Each row below is a small network's average activation on inputs in which a field has the value named, seen along a few directions.
Related values have similar rows: they may be neighbours, one step apart, or belong to one group.
In the rows, 500 means zero.
Random noise pushes rows far along 2 fixed directions. That doesn't count. These rows show it; they differ only by the noise:
763 642 61 266 471 489 703 362 275 448 893 805 402 208 311
391 543 288 414 593 508 560 388 334 420 585 615 484 386 536
542 794 402 486 565 511 494 563 202 395 389 631 351 387 482
245 385 261 398 629 510 574 294 418 429 647 575 572 414 604


Field T:
t11: 656 672 708 499 505 334 497 669 525 643 200 494 286 819 473
t12: 694 94 564 434 365 443 549 323 781 740 836 506 609 521 592
t5: 357 418 295 338 260 492 602 191 756 501 590 578 541 500 401
t17: 119 467 666 721 534 583 400 650 365 561 332 261 649 431 737
t9: 574 835 404 492 576 485 432 691 276 340 314 669 307 416 511
t13: 750 726 390 484 485 445 746 484 434 448 633 704 595 556 111
t16: 409 157 397 421 729 443 567 385 527 722 660 520 547 671 533
t7: 345 297 303 238 678 509 595 190 598 649 700 514 592 357 656
t10: 894 615 684 632 237 445 520 570 565 421 683 502 439 537 348
t14: 808 542 755 544 538 504 411 909 396 557 511 455 264 491 503
t6: 460 455 441 276 447 596 459 273 655 688 433 510 344 547 480
t19: 485 385 572 651 563 526 581 661 348 535 700 324 645 587 546
t8: 174 583 769 832 486 598 317 680 555 350 45 246 630 498 680
t2: 437 366 494 562 236 545 334 339 736 437 511 338 563 395 510
t15: 172 140 648 654 589 463 455 495 772 350 692 362 909 652 619
t1: 684 496 619 523 412 368 497 411 540 467 326 625 452 658 191
t4: 363 431 226 349 434 480 661 266 568 408 620 650 732 404 412
t18: 501 428 494 494 739 576 719 525 467 410 602 658 539 644 437
t20: 211 367 645 603 649 618 171 629 615 588 343 167 509 493 829
t3: 895 463 296 292 235 498 528 458 650 603 733 452 376 224 422
The values of T form a network in which each value has 4 neighbours.
Which values are neighbours of t6? Give them in the order they are listed.
> t11, t5, t7, t3
Which values are neighbours of t8? Give them in the order they are listed.
> t17, t2, t15, t4
Which values are neighbours of t14? Give them in the order they are listed.
> t12, t16, t19, t20
Each value of T is a pair of two hidden parts, and every pair occurs once (5 first parts, 4 second parts).
Changing only the second part turns t2 into t1. t8 has the same second part as t2; what does that change turn t8 into?
> t13
Changing only the second part turns t18 into t19. t16 has the same second part as t18; what does that change turn t16 into?
> t14
Changing only the second part turns t5 into t10. t6 has the same second part as t5; what does that change turn t6 into?
> t12

Field C:
c7: 582 596 411 461 544 517 341 602 422 491 529 459 439 319 609
c12: 715 762 381 252 473 573 544 530 393 552 333 661 286 445 353
c17: 217 513 746 646 753 503 374 722 278 389 183 422 466 716 725
c14: 391 563 397 426 549 455 466 340 521 366 407 594 488 596 433
c11: 634 593 647 586 434 416 489 429 521 420 304 495 388 692 378
c18: 399 573 296 443 328 473 621 269 462 509 597 509 640 387 472
c9: 571 695 684 723 446 533 491 684 502 472 441 489 502 480 351
c6: 415 451 389 541 427 523 618 536 436 336 619 629 612 342 476
c13: 720 529 514 394 511 493 539 571 469 707 605 514 354 562 415
c19: 319 384 422 552 590 585 606 525 445 469 627 407 616 406 664
c10: 500 382 548 516 594 463 607 621 483 625 629 457 549 626 465
c3: 595 411 316 318 656 520 544 354 458 665 685 635 496 371 555
c8: 249 21 380 509 638 420 624 258 729 494 792 449 777 700 439
c20: 581 526 636 571 398 631 399 570 539 634 436 343 488 539 737
c4: 595 471 507 315 481 440 493 394 705 578 504 485 397 589 447
c5: 455 579 516 540 631 472 560 508 404 392 444 683 542 572 498
c15: 490 405 545 665 308 435 429 343 656 408 517 488 539 460 427
c16: 689 387 386 335 241 489 518 481 657 586 622 557 492 335 417
c1: 378 504 348 382 404 521 485 411 564 461 562 480 435 297 569
c2: 874 513 469 527 448 508 533 613 422 515 837 502 529 305 305
The values of C form a network in which each value has 4 neighbours.
Fewest steps between c6 and c17?
> 2
Which values are neighbours of c12? Give them in the order they are listed.
> c14, c3, c4, c1
Which values are neighbours of c20? Give them in the order they are listed.
> c7, c13, c16, c2
Which values are neighbours of c8? Give them in the order they are listed.
> c11, c9, c10, c5
Each value of C is a pair of two hidden parts, and every pair occurs once (5 first parts, 4 second parts).
Changing only the second part turns c16 into c4. c9 has the same second part as c16; what does that change turn c9 into?
> c8
Changing only the second part turns c18 into c15. c19 has the same second part as c18; what does that change turn c19 into?
> c2

Field W:
w9: 194 386 520 533 684 496 460 419 528 398 382 489 557 600 694
w13: 758 649 560 477 439 507 474 624 391 541 476 510 361 430 380
w6: 526 493 627 545 374 464 377 548 583 529 415 456 499 524 535
w4: 538 432 532 529 529 451 505 542 554 546 535 430 558 534 511
w5: 680 575 656 536 391 496 482 572 542 531 435 488 450 617 389
w12: 603 528 409 493 463 511 571 546 459 470 671 605 520 381 412
w10: 400 415 702 606 492 451 405 469 641 593 349 368 500 620 586
w8: 268 503 620 549 565 544 438 534 469 434 239 378 509 556 672
w1: 713 547 371 446 404 511 521 496 484 521 704 530 460 365 364
w15: 261 424 360 385 558 508 548 308 520 477 501 547 611 505 540
w7: 530 541 453 464 542 556 537 522 494 520 532 543 485 454 506
w14: 470 512 523 504 555 495 494 551 394 512 518 490 497 524 523
w3: 484 712 517 578 552 484 457 618 393 396 317 519 438 508 452
w2: 164 523 587 576 642 519 388 520 435 447 137 449 474 647 687
w11: 592 417 496 560 440 535 576 469 540 519 651 462 535 474 484
The values of W form a line.
Which values are neighbours of w1? Give them in the order they are listed.
> w13, w12
Which values are neighbours of w9? Give them in the order they are listed.
> w3, w2
Which values are neighbours of w10? Give them in the order they are listed.
> w6, w5
Which values are neighbours of w7? Give them in the order they are listed.
> w8, w14
